A small network was trained on invented records. Each row is its activation on one of them, seen along a few directions.
After each row come some of the record's fields: P, E, L, V.
A field that a record lacks is written none.
Other fields move the rows too, some of them a lot.
(in the rows, 500 means zero)
Random noise pushes rows far along 8 fixed directions. That doesn't count. These rows show it; they differ only by the noise:
[319 542 498 469 692 649 670 550 281 676 392 372 527 451 519 611 607 656
 443 578 431 627 531]
[381 852 605 400 934 510 548 420 465 438 471 226 479 682 824 664 755 646
 158 611 479 502 512]
[441 443 848 287 611 448 236 687 525 473 686 485 513 198 563 606 500 565
 484 455 661 656 532]
[386 659 637 798 323 425 728 552 597 334 604 493 510 456 451 344 379 467
 311 210 492 570 555]
[670 312 538 343 560 629 435 745 305 472 555 327 544 511 331 556 750 413
 555 749 663 685 652]
[430 265 269 474 474 415 274 458 369 755 514 593 753 281 419 559 304 406
 703 607 507 447 430]
[490 605 638 474 454 508 413 422 569 582 639 506 510 324 509 537 325 560
 539 413 378 474 544]
[600 819 661 566 521 454 485 351 649 284 709 349 419 721 573 489 504 490
 340 479 424 393 610]
[439 557 715 488 627 425 430 630 491 349 616 377 495 518 534 529 626 519
 361 487 619 601 537]
[758 935 862 523 437 721 721 502 681 400 606 232 292 514 491 445 622 620
 304 330 192 575 714]

[629 412 590 253 571 681 397 688 379 706 425 421 486 417 440 583 681 633
 626 618 366 614 448] : P is p3, E is none, L is none, V is v1
[607 565 522 384 387 569 529 520 574 475 628 580 593 329 602 482 321 402
 416 479 576 536 571] : P is p3, E is none, L is none, V is v2
[579 532 327 532 558 685 724 426 393 639 280 370 418 441 506 553 596 508
 452 609 441 544 658] : P is p2, E is e3, L is l4, V is v1
[772 666 405 349 514 545 413 467 617 583 444 424 571 527 644 500 568 429
 426 552 337 415 433] : P is p1, E is none, L is none, V is none
[510 344 945 290 664 293  74 900 538 302 658 428 474 436 507 544 774 553
 475 473 698 688 362] : P is p3, E is none, L is none, V is v1
[423 553 585 661 518 210 288 511 585 358 556 489 453 828 452 429 577 527
 513 410 387 367 254] : P is p1, E is none, L is none, V is none
[623 538 430 347 531 650 422 371 552 641 465 481 376 505 541 572 531 557
 574 584 374 413 512] : P is p2, E is e3, L is l4, V is v1
[576 738 683 613 515 469 495 417 649 466 535 386 401 620 443 406 495 591
 425 321 142 386 488] : P is p2, E is e2, L is l4, V is v2
[488 518 471 591 532 467 573 547 437 350 554 443 562 594 449 425 576 445
 363 541 563 566 541] : P is p2, E is e2, L is l3, V is v2
[410 506 697 573 457 471 524 550 535 460 474 513 365 598 398 434 566 647
 571 366 412 504 421] : P is p2, E is e1, L is l4, V is v2
[583 372 454 507 521 463 318 544 315 495 553 398 451 936 236 513 685 533
 741 744 365 419 420] : P is p1, E is none, L is none, V is none
[657 616 605 485 327 501 511 563 724 468 594 517 550 274 535 376 430 367
 413 336 461 504 541] : P is p4, E is none, L is none, V is v2
[576 646 404 332 520 741 699 364 583 699 257 467 431 203 679 565 441 550
 506 427 409 545 606] : P is p2, E is none, L is l4, V is v2
[379 359 616 660 373 489 578 624 456 536 550 589 528 258 390 431 356 565
 570 338 528 623 553] : P is p2, E is e3, L is l1, V is v1
[268 360 599 684 404 470 733 673 387 429 487 602 455 349 363 428 434 568
 518 296 667 716 545] : P is p2, E is none, L is l3, V is v1
[361 659 457 762 639 251 477 461 527 474 454 392 665 477 561 451 505 514
 269 409 363 460 352] : P is p5, E is none, L is none, V is v1
[521 409 591 299 485 659 478 635 421 700 448 561 471 235 463 577 477 603
 647 507 444 633 490] : P is p1, E is none, L is none, V is none
[740 336 621 378 433 480 317 680 651 439 407 434 376 294 410 457 653 374
 642 354 607 606 537] : P is p2, E is none, L is l4, V is v1
[266 512 429 760 587 339 568 590 379 587 372 448 632 583 423 422 543 575
 412 414 335 520 290] : P is p5, E is none, L is none, V is v2
[645 398 731 778 311 270 310 695 631 436 538 413 513 297 138 275 524 442
 561 244 299 581 428] : P is p2, E is e3, L is l4, V is v2
[270 528 480 518 659 370 542 600 509 543 296 522 617 394 744 494 585 553
 273 308 582 525 303] : P is p2, E is e2, L is l4, V is v1
[435 675 559 562 627 143 172 344 787 576 551 515 630 275 759 489 341 530
 336 283 316 330 257] : P is p2, E is e3, L is l4, V is v1
[840 756 818 408 544 569 348 502 613 471 602 304 316 699 335 471 747 689
 526 490  76 457 537] : P is p2, E is e2, L is l3, V is v1
[736 487 530 611 362 414 435 494 566 428 609 406 496 575 297 420 535 439
 572 517 356 472 575] : P is p2, E is e3, L is l3, V is v1
[469 582 531 465 585 447 528 546 600 451 495 454 526 429 641 473 551 488
 301 435 553 563 458] : P is p2, E is e3, L is l1, V is v2
[547 658 442 407 613 506 447 396 560 538 560 499 611 447 714 584 397 462
 340 594 512 433 499] : P is p5, E is none, L is none, V is v2
[587 514 383 379 445 615 566 496 445 496 582 542 600 552 570 508 407 409
 452 638 605 506 568] : P is p3, E is none, L is none, V is v2
[743 550 653 293 487 642 490 578 652 425 461 408 325 476 563 502 670 481
 518 443 573 612 611] : P is p2, E is none, L is l1, V is v2
[383 399 615 400 477 706 763 729 437 712 308 530 525  44 524 535 508 633
 429 355 490 771 582] : P is p2, E is e3, L is l1, V is v1
[368 340 564 397 358 680 523 666 430 697 487 702 553 172 452 481 376 597
 590 412 509 679 514] : P is p2, E is e3, L is l2, V is v2
[695 402 307 503 233 670 601 325 478 584 496 583 492 640 258 472 337 415
 750 643 370 381 654] : P is p2, E is e1, L is l3, V is v2
[607 557 548 485 403 363 300 473 652 345 674 566 537 620 552 445 397 396
 479 473 564 390 439] : P is p3, E is none, L is none, V is v2
[605 622 418 412 427 701 655 435 476 563 494 516 457 671 554 515 487 547
 531 601 405 442 541] : P is p1, E is none, L is none, V is none
[583 430 322 516 556 575 554 553 345 562 456 420 627 526 427 535 592 448
 490 725 504 530 543] : P is p5, E is none, L is none, V is v1
[365 566 651 348 585 491 498 479 588 385 593 587 481 278 729 597 400 535
 332 407 686 529 551] : P is p2, E is e2, L is l4, V is v1
[751 657 560 464 517 673 660 546 559 441 481 346 398 561 475 415 686 477
 401 537 358 529 601] : P is p2, E is e2, L is l4, V is v2
[789 610 496 267 626 559 262 422 693 799 332 362 596 153 684 568 545 512
 519 441 209 449 415] : P is p2, E is e1, L is l4, V is v2
[609 588 605 318 673 477 388 675 539 405 464 380 519 614 682 531 782 506
 328 561 585 547 410] : P is p1, E is none, L is none, V is none
[600 474 389 463 450 635 784 717 429 359 455 479 616 413 576 450 582 297
 257 540 795 707 629] : P is p3, E is none, L is none, V is v1
[336 409 375 555 316 636 852 634 376 429 502 672 545 585 525 441 396 443
 433 488 746 620 534] : P is p1, E is none, L is none, V is none
[648 628 497 428 438 595 540 454 580 446 632 484 555 509 606 524 403 433
 391 582 527 477 601] : P is p5, E is none, L is none, V is v2
[436 413 477 587 426 511 637 508 437 488 433 524 415 547 353 476 479 508
 560 450 478 482 519] : P is p2, E is e2, L is l4, V is v1
[325 565 701 595 537 353 417 523 637 577 417 536 411 286 536 443 462 701
 534 166 272 476 328] : P is p2, E is none, L is l4, V is v1
[463 450 509 343 645 547 316 499 409 585 452 510 460 692 467 593 642 646
 623 648 403 426 455] : P is p2, E is none, L is l2, V is v1
[653 312 508 497 183 636 532 673 477 633 463 595 514 314 247 346 426 456
 695 368 372 585 507] : P is p2, E is none, L is l4, V is v2

Which values does each new row have?
[555 730 508 572 515 477 611 319 618 302 620 452 411 668 599 461 450 476
 330 434 479 362 570] : P is p2, E is e2, L is l4, V is v1
[337 421 635 585 725 364 329 498 469 522 355 370 429 379 479 569 647 629
 583 398 418 535 376] : P is p2, E is e1, L is l4, V is v1
[576 687 514 456 659 293 301 405 593 184 708 416 557 840 713 529 591 395
 288 655 646 354 467] : P is p3, E is none, L is none, V is v1
[539 481 375 358 403 525 393 358 512 518 632 649 523 641 575 562 316 435
 620 633 555 348 473] : P is p1, E is none, L is none, V is none
[230 516 382 568 556 539 853 668 383 499 321 559 591 479 673 484 553 506
 248 412 665 665 402] : P is p1, E is none, L is none, V is none
[408 439 210 512 610 496 593 412 360 725 276 510 629 472 567 522 498 507
 539 606 454 457 426] : P is p2, E is none, L is l4, V is v2
[575 371 538 388 610 521 307 692 508 653 374 447 506 275 489 486 667 512
 512 467 479 611 402] : P is p2, E is e3, L is l4, V is v2
[478 566 645 467 674 564 673 722 478 414 418 365 462 451 705 492 791 547
 204 464 626 680 533] : P is p2, E is e3, L is l4, V is v1
[625 505 455 516 431 495 448 477 483 460 537 484 446 731 382 470 562 481
 632 607 402 421 473] : P is p1, E is none, L is none, V is none
[338 419 559 347 509 633 597 588 331 512 584 619 449 557 509 593 434 605
 561 610 668 605 525] : P is p1, E is none, L is none, V is none
[735 518 551 437 450 460 214 408 660 608 514 479 454 414 469 502 458 514
 658 407 284 338 433] : P is p2, E is e2, L is l4, V is v1
[372 622 620 385 544 555 460 441 529 641 500 580 414 557 643 580 437 729
 564 440 339 424 368] : P is p1, E is none, L is none, V is none
[643 559 363 500 464 473 449 230 561 468 586 536 417 608 497 538 361 413
 606 592 414 265 571] : P is p2, E is e2, L is l4, V is v1
[661 386 326 681 371 316 408 697 528 519 352 460 696 480 348 309 642 320
 506 419 394 513 301] : P is p1, E is none, L is none, V is none
[689 409 369 602 536 529 634 672 357 333 423 276 542 669 365 378 796 300
 387 644 606 608 626] : P is p2, E is none, L is l4, V is v2
[497 500 477 589 398 569 625 463 513 538 495 559 487 470 439 445 384 518
 540 397 425 431 521] : P is p2, E is e2, L is l4, V is v1
[321 292 327 312 485 561 428 476 347 785 473 744 663 183 585 640 209 515
 664 568 609 520 424] : P is p3, E is none, L is none, V is v1
[378 559 365 563 543 646 795 573 380 765 220 478 598 308 542 483 541 608
 422 430 287 612 401] : P is p3, E is none, L is none, V is v2
[482 712 531 598 449 650 759 460 514 534 484 458 460 572 526 477 458 609
 390 455 332 502 536] : P is p5, E is none, L is none, V is v2
[327 329 705 700 419 195 389 764 509 111 672 598 482 664 368 363 530 384
 447 376 835 600 406] : P is p3, E is none, L is none, V is v2
[591 622 381 411 469 598 706 623 582 483 400 504 636 440 776 454 566 383
 212 451 599 577 464] : P is p1, E is none, L is none, V is none
[256 548 397 535 612 474 606 506 439 665 398 569 720 199 680 552 351 532
 320 437 550 549 419] : P is p5, E is none, L is none, V is v2
